Each row has a name. Each piece below is followed by the name of the row it came from, unless a question asks for something else. Each question is about the rows just above it. Places in a row count from 1.

[107 107 146 145 132 119 168 135] : <148>
[124 127 118 123 167 124 121 141] : <109>
[149 174 147 108 151 205 185  69] : <160>
[119  27 129 163 117 106 138 119] : <166>
[125 127 118 123 143 106 190 138] : <128>
[119 176 168 163 117 106 138 119] : <214>
Table of tags by key:
[138] -> k_838
[119] -> k_256
[121] -> k_807
The tag of <166>, keyed by place 7: | k_838
Where in the named rows is [174]? | <160>, 2
[167] is at row and place | <109>, 5
Where in the named rows is [205]? | <160>, 6
[151] is at row and place | <160>, 5
Where do [125 127 118 123 143 106 190 138] appear? | <128>
[125] is at row and place | <128>, 1

[112 146  69  93 154 161 108  84  87  98 101 142  98 141 155 106 102 134
 109  98 150 142  95 129 102 100  99 103 103 136  69 112  68 132 152  73
 126 143 140 144  96 149  64 137 122  86 128 139 144 133 119 122 100 102
 116 103 132 112 119 144] : <214>
[160 131 161 144 110 150 141 162 163 136 166 113 152 127 144 132 119  81
 150 123 150 142 146 125 122 100 131 130 139 125 163 122 170 111 144 163
 106 137 106 125 154 122 177 109 148 158  69 134 139  76 161 173 149 122
 101 136 173 117 166 138] : <219>
[160 131 161 144 142 150 141 162 163 136 166 113 152 127 144 132 119  81
 150 123 109 134 146 125 122 164 131 130 139 125 163 122 170 111 144 163
 106 137 106 125 154 122 177 109 148 158 172 134 139 152 161 173 149 122
 101 136 173 117 166 138] : <115>
[108 122 214  88  91  90 136 148 197  90  99 131  91 128  92 130  98  95
 108  91 151 127  91 114 128 165  96 144 140 131 212 139 213 106 108 211
 112 124 103 113  97 149 208 101 139  75 176 121 129 213  93 212 104  97
 109 102 211 115  99 131] : <128>
tags:
[112] -> k_658
[122] -> k_132
[111] -> k_304
[123] -> k_542
[160] -> k_902
The tag of <115>, keyed by place 32: | k_132
Row and place of [84] in the named rows: | <214>, 8
[116] is at row and place | <214>, 55

[132 113 127 155] = <6>
[125  42 128 191] = <219>
[130  39 126  80] = <88>
[169 113 127 155] = <115>
[129 165 127 197] = <109>
[197] is at row and place | <109>, 4
Table of tags by key:
[42] -> k_997
[166] -> k_646
[38] -> k_932
[39] -> k_993
[129] -> k_831
[113] -> k_288
[165] -> k_650
Join <109> by its entry at place 2: | k_650

[118 141 140 135 118 133] -> <214>
[128 135 157 114 112 156] -> <166>
[134 141 134 104 148 120] -> <88>
[118 141 150 104 148 148] -> <115>
[134 141 111 148 148 120] -> <219>
[118 141 150 115  82 221] -> <148>
[112] is at row and place | <166>, 5
tags:
[81] -> k_893
[82] -> k_879
[148] -> k_625
[119] -> k_420
[150] -> k_49
[118] -> k_141
The tag of <148>, keyed by place 5: | k_879
Where in the named rows is [115]? | <148>, 4
Where do [134 141 111 148 148 120] appear? | <219>
Where in the named rows is [140]? | <214>, 3

[ 68 141 149 172] : <166>
[ 68 141 179 172] : <219>
[ 97 121 104 182] : <6>
[ 97 121 101 180] : <115>
Row and place of [179] in the named rows: | <219>, 3
Where in the named rows is [101]? | <115>, 3

[ 85  81 143  82 142  85 172 199  79  75 181  94  92  88 135  79 161 175
 139 158  83  91 154  98  90 191]  <214>
[175 192  63 204 104 149 138 125 182 146 123 197 194 180  91 153 140 130
 105 127 182 181 117 102 111 122]  <115>
[ 77 119 151 109 162 152  79  59 134 169  86 100 102 129 182 147 118  96
 109 113 132 129  72 119 200  78]  <219>
[117 133 125 150  79 132  76 127 124 132  93 165 101 136  85 114  71  74
 185  60 125 121 170 145 109 118]  <6>
Where in the named rows is [76]? | <6>, 7
[72] is at row and place | <219>, 23
Row and place of [71] in the named rows: | <6>, 17
Table of tags by key:
[142] -> k_335
[190] -> k_147
[191] -> k_594
[121] -> k_483
[122] -> k_674
Join <214> by its entry at place 26: | k_594
Where do [117 133 125 150  79 132  76 127 124 132  93 165 101 136  85 114  71  74
 185  60 125 121 170 145 109 118] appear? | <6>
[101] is at row and place | <6>, 13
The row with [175 192  63 204 104 149 138 125 182 146 123 197 194 180  91 153 140 130
 105 127 182 181 117 102 111 122] is | <115>

[202  85 187  43 185  66 183 136  36 137 150 159 186 134 152 171 141 161
 195 117 115 142 152 155 122 160  70 128 125 157 136 162]  <105>
[190  49 151  42 160  75 148 192  80 180 160 146 201  81 170 124 142 195
 187 145 117 186 128 168 106 190  98 121 119 120 155 181]  <214>
[191 132  86  97 128  58  96 156 206 115 142 128 125 217 136  90 223 116
 114 112 134 146 123 107  87  88 197 121 152  89 188  87]  <45>
[214  45 172  55 157  93 203 193  41 184 185 150 176 122 160 163 147 156
 186 123 102 177 143 117  78 182  85 164 107 136 142 164]  <148>
[187  43 155  37 183 114 154 152  42 153 159 129 167  74 128 181 128 158
 191 143 107 115  95 173  98 204  93 159 105 135 146 165]  <88>
[202  85 187  43 185  66 183 136  36 137 150 159 186 134 152 171 141 161
 192 127 100  75 167 155 118 150 120 154 119 151 128 180]  <160>
[198  77 191  67 117 103 157 131  43 176 141 146 155 130 122 150 186 167
 184 132 118 117 144 132 125 170  72 146 124 117 131 104]  <109>
[202  66 189  79 172 110 137 198  94 168 177 108 207  93 156 146 172 186
 184 135 107 108 125 134 121 204  78 155 112 115 128 159]  <128>
[189 136  82  85 115  55 100 130 163  99 137 107 154 216 122 107 226 117
 108 115 147 181 137 104  77  85 196 161 145  57 202 113]  <6>
[170 120 112  89 121  49 129 124 202 110 139 153 122 204 164  86 226 117
 106 129 101 175 138 113 114  90 163 120 148  58 211  90]  <166>
[202 135 158  58 182  94 186 135  99 172 158 137 193 140 137 138 170 191
 181 147  99  77 144 140 120 186  92 133 115 146 120 184]  <115>
[182  77 169  74 171  94 200 175  78 163 154 150 178 121 143 121 167 143
 194 139 141 144  94 113 120 184  99 147 103 162 128 141]  <219>
Row and place of [201] in the named rows: | <214>, 13
key -> tag
[153] -> k_480
[141] -> k_38
[101] -> k_971
The tag of <166>, keyed by place 21: | k_971
The row with [202  66 189  79 172 110 137 198  94 168 177 108 207  93 156 146 172 186
 184 135 107 108 125 134 121 204  78 155 112 115 128 159] is | <128>
[41] is at row and place | <148>, 9
Where do [202  85 187  43 185  66 183 136  36 137 150 159 186 134 152 171 141 161
 195 117 115 142 152 155 122 160  70 128 125 157 136 162] appear? | <105>
[79] is at row and place | <128>, 4

[115 117 124  52 149 126 107 128 129 127 128 127 123 126] = <105>
[108 125 124  45 148 126 143 128 129 127 128 127 123 126] = <148>
[138  91 124  42 146 126 143 128 129 127 128 127 123 126] = <115>
[121 112 124  50 148 126 143 128 129 127 128 127 123 126] = <45>
[121 112 124 110 150 126 165 128 129 127 128 127 123 126] = <219>
[126 112 124  86 121 126 143 128 129 128 128 127 123 126] = <88>
Row and place of [165] in the named rows: | <219>, 7
[121 112 124  50 148 126 143 128 129 127 128 127 123 126] is in which row? | <45>
key -> tag
[126] -> k_14
[146] -> k_829
[150] -> k_289
The tag of <115>, keyed by place 5: | k_829

[ 74 173 109 140 136 108 159 123  85 123 132  87 142  92 135 113 109 102
  91 105  90 114 198  99 143 105 208 132 145 107 175 102 148 103 107 121
 133 113 158 115 155 136 177 169 111 146  87 156  94 143 100 163  97 162
 175 138  64 100 123] : <45>
[112  98 122 102 119 154 103 110 161 135 127 131 134 146 168 125 153  82
 114  83 120 131  55 126 109 180  78 198 170 184 166 150 153 122 116 119
 181 128 147 163 131 134 170 158 109 137  73 147  80 143 106  92 102  80
 167 114  71  99 109] : <219>
[ 74 173 109 140 136 108 159 123  85 123 132  87 142  92 135 113 144 102
  91 105  90 114 198  99 143 105 208 119 145 107 175 102 148 103 107 121
 133 113 158 115 155 136 177 169 111 146  87 156  94 143 100  98  97  80
 175 115  64 100 123] : <88>
[173  85 136 103 126 146  93 136 175 140 134 162 114 162 128 145 116 119
 158 129 158 141  48 160 118 183  46 148 115 147 116 159 116 149 142 133
 132 144 107 141 107 125  62  99 148 110 176 112 171 120 150 171 152 169
  83 146 182 144 141] : <166>
[ 95 173 109 140 136 108 159 110  85 123 132  87 142  92 135 125 144 102
  91 105  89 114 198  99 143 105 208 119 145 107 175  81 153 103 116 121
 133 113 158 115 155 136 177 169 111 146  87 156  94 143 100  98 127  80
 175 115  64 100 123] : <214>
Row and place of [161] in the named rows: | <219>, 9
Row and place of [82] in the named rows: | <219>, 18
q: [112  98 122 102 119 154 103 110 161 135 127 131 134 146 168 125 153  82
 114  83 120 131  55 126 109 180  78 198 170 184 166 150 153 122 116 119
 181 128 147 163 131 134 170 158 109 137  73 147  80 143 106  92 102  80
 167 114  71  99 109] | <219>
[73] is at row and place | <219>, 47
The row with [ 74 173 109 140 136 108 159 123  85 123 132  87 142  92 135 113 109 102
  91 105  90 114 198  99 143 105 208 132 145 107 175 102 148 103 107 121
 133 113 158 115 155 136 177 169 111 146  87 156  94 143 100 163  97 162
 175 138  64 100 123] is | <45>

[145 112  90 121  89 147 134] = <105>
[112 146 144  41 170 127 139] = <160>
[113 131 133 118 149 118 172] = <115>
[ 74 101 108 154 162 159 174] = <45>
[144 136 122 122 114 143 124] = <214>
[ 79  97 176  22  88 163 174] = <219>
[ 86 170 159 230 101 122 145] = <109>
[128 124 113 110 128 140 140] = <88>
[157 136 125  80 107 165 147] = <6>
tags:
[108] -> k_823
[91] -> k_268
[174] -> k_101
[107] -> k_820
[101] -> k_130
[90] -> k_585
[173] -> k_489
[109] -> k_297
Join <45> by its entry at place 3: | k_823
Row and place of [88] in the named rows: | <219>, 5
The row with [128 124 113 110 128 140 140] is | <88>
Which row holds [ 79  97 176  22  88 163 174]? | <219>

[139 125  42  37] = <109>
[103 123 174  43] = <105>
[148 154 155 177] = <219>
[156 161 147 197] = <128>
[115  97 107 115] = <6>
[170 179 148 209] = <148>
[139 125 118 100] = <166>
[139 125 118 201] = <214>
[121 159 205  22] = <45>
[145 125 118  37] = <160>
Where in the named rows is [121]? | <45>, 1
tags:
[154] -> k_707
[37] -> k_154
[209] -> k_834
[197] -> k_6
[43] -> k_754
[177] -> k_440
The tag of <219>, keyed by place 4: | k_440
Which row holds [139 125 118 201]? | <214>
Where in the named rows is [43]? | <105>, 4

[116 164  88 185 132 127 161 115  98 124 156 103 123 135 107 124 176 178
  75 131 129 119 132 114 141 113 139  92  86 138  95 156 109  75 166 137
 124  88 116 156  76 156 135  79 140 141 140 138 175]  <128>
[106 155 117 155 139 145 133 138 139 153 178  89 117 130 107 100 169 179
  97 118 150 142 120 127 110 156 145  98  85 158  82 147 102  95 164 112
 164  86 120 172 115 155 152 112 161 135 119 116 190]  <109>
[184 124 140 120 109 137 138 129 124 105  76 186 152 126 177 177 107  81
 167 141 115 125 149 140 152 110 103 180 192 103 199 122 166 167 116 161
 109 186 163  86 145 102 125 152 105 126 147 169  63]  <148>
[102 161  87 210 163  94 194 103  74 116 158 119 137 167  94 146 174 191
  72 169 118 104 152 111 190  95 171  84  89 135 103 170 126  77 155 164
  82  98 100 157  60 178 111  65 127 165 172 143 183]  <219>
[144 170  78 197 120 127 177 107  81 104 128 130 135 135 127 153 176 161
  79 139 118 110 145 114 160  91 125 111 110 121 127 159 125  79 168 159
 105 109 131 134  65 146 131  75 125 142 155 164 146]  <166>
[109 156  89 181 136 116 161 111  94 121 152 104 123 138 102 124 168 174
  76 135 124 114 132 112 146 106 143  90  86 134  94 153 110  77 157 137
 113  90 110 151  75 155 126  78 134 142 142 133 171]  <214>
key -> tag
[114] -> k_522
[175] -> k_190
[176] -> k_998
[161] -> k_90
[169] -> k_478
[115] -> k_422
[168] -> k_484
Join <128> by its entry at place 17: | k_998
[106 155 117 155 139 145 133 138 139 153 178  89 117 130 107 100 169 179
  97 118 150 142 120 127 110 156 145  98  85 158  82 147 102  95 164 112
 164  86 120 172 115 155 152 112 161 135 119 116 190] is in which row? | <109>
Where do [144 170  78 197 120 127 177 107  81 104 128 130 135 135 127 153 176 161
  79 139 118 110 145 114 160  91 125 111 110 121 127 159 125  79 168 159
 105 109 131 134  65 146 131  75 125 142 155 164 146] appear? | <166>
Where do [116 164  88 185 132 127 161 115  98 124 156 103 123 135 107 124 176 178
  75 131 129 119 132 114 141 113 139  92  86 138  95 156 109  75 166 137
 124  88 116 156  76 156 135  79 140 141 140 138 175] appear? | <128>
The row with [109 156  89 181 136 116 161 111  94 121 152 104 123 138 102 124 168 174
  76 135 124 114 132 112 146 106 143  90  86 134  94 153 110  77 157 137
 113  90 110 151  75 155 126  78 134 142 142 133 171] is | <214>

[114 127 126 135 111 130 118 134 127 145 168 150 128 166 132 137 128 131
 118 139 131 105 139 112 128 133 131 125 146 153 127 122 122 136 121 102
 176 150] = <128>
[122 141 126 114  58 177 133 126 119 101 132 112 127 149 110 121 132 123
 106 118 118 149 135 126 165 118 133 123 121 154 114 121 133 116 132 117
 146 118] = <6>
[128 128 137 154 124  92 132 120 144 105 150 131 127 154 116 101 103 157
 124 141 128 108 113 128 133 132 117 133 100 138 133 116 124 111 135 150
 175 144] = <115>
[142 122 103 120 172 140 122 127 121 113 134 106 141  96 132 141 115 125
 125 142 139 158 131 157 122 125 129 132 118 146 122  94 117 132 124 141
  43 116] = <105>
[141 134 153 152 103 112 120 121 139 132 123 126 142 118 138 139 137 135
 140 134 133 135 136  97 127 132 113 129 158 139 136 119 124 132 110 128
  29 104] = <88>
[149 127 119 129 155 158 122 132  90 121 151 114 120 123 115 115 132 138
 130 134 130 125 125 106 137 130 125 125 151 172 158 126 132 136 131 136
 101 141] = <219>
[125 126 123 135  90 136 130 128 186 137 112 133 135 170 137 123 120 138
 102 148 129 132 117 145 144 129 121 127 120 155 133 115 137 137 124 152
  93  90] = <160>
[140 133 152 113 173 108 125 127 113 149 106 130 116 141 122 117 147 134
 120 138 130 130 116 134 139 128 115 124 102  94 125 126 122 124 115 141
  86 152] = <45>
[143 134 145 137 137 136 126 130 138 132 135 105 130 144 120 146 114 107
 142 126 127 153 139 131 122 138 136 130 133 132 134 119 119 100 105 121
  83 122] = <148>
[121 123 125 149 108 142 128 126  71 108 153 120 121  91 139 124 123 170
 116 148 129 110 118 102 121 135 130 125 156 101 126 135 145 120 132 130
  40 145] = <166>
key -> tag
[125] -> k_758
[105] -> k_136
[132] -> k_139
[106] -> k_878
[113] -> k_888
[112] -> k_229
[124] -> k_844
The tag of <105>, keyed by place 10: | k_888
q: [122 141 126 114  58 177 133 126 119 101 132 112 127 149 110 121 132 123
 106 118 118 149 135 126 165 118 133 123 121 154 114 121 133 116 132 117
 146 118] | <6>

[147 168 120 119 206 183 188 111 104 131 124 152 199 160 166 164 153 109
 132] -> <214>
[ 92 133 152  61  43 113  42 101 186 124 124 150 186 153 112 172 185 120
 143] -> <6>
[147 168 120 184 206 183 188 111 104 131 177 122  90 117 126 118  88  92
 152] -> <45>
tags:
[110] -> k_146
[132] -> k_230
[101] -> k_537
[111] -> k_528
The tag of <214>, keyed by place 8: | k_528
Row and place of [118] in the named rows: | <45>, 16

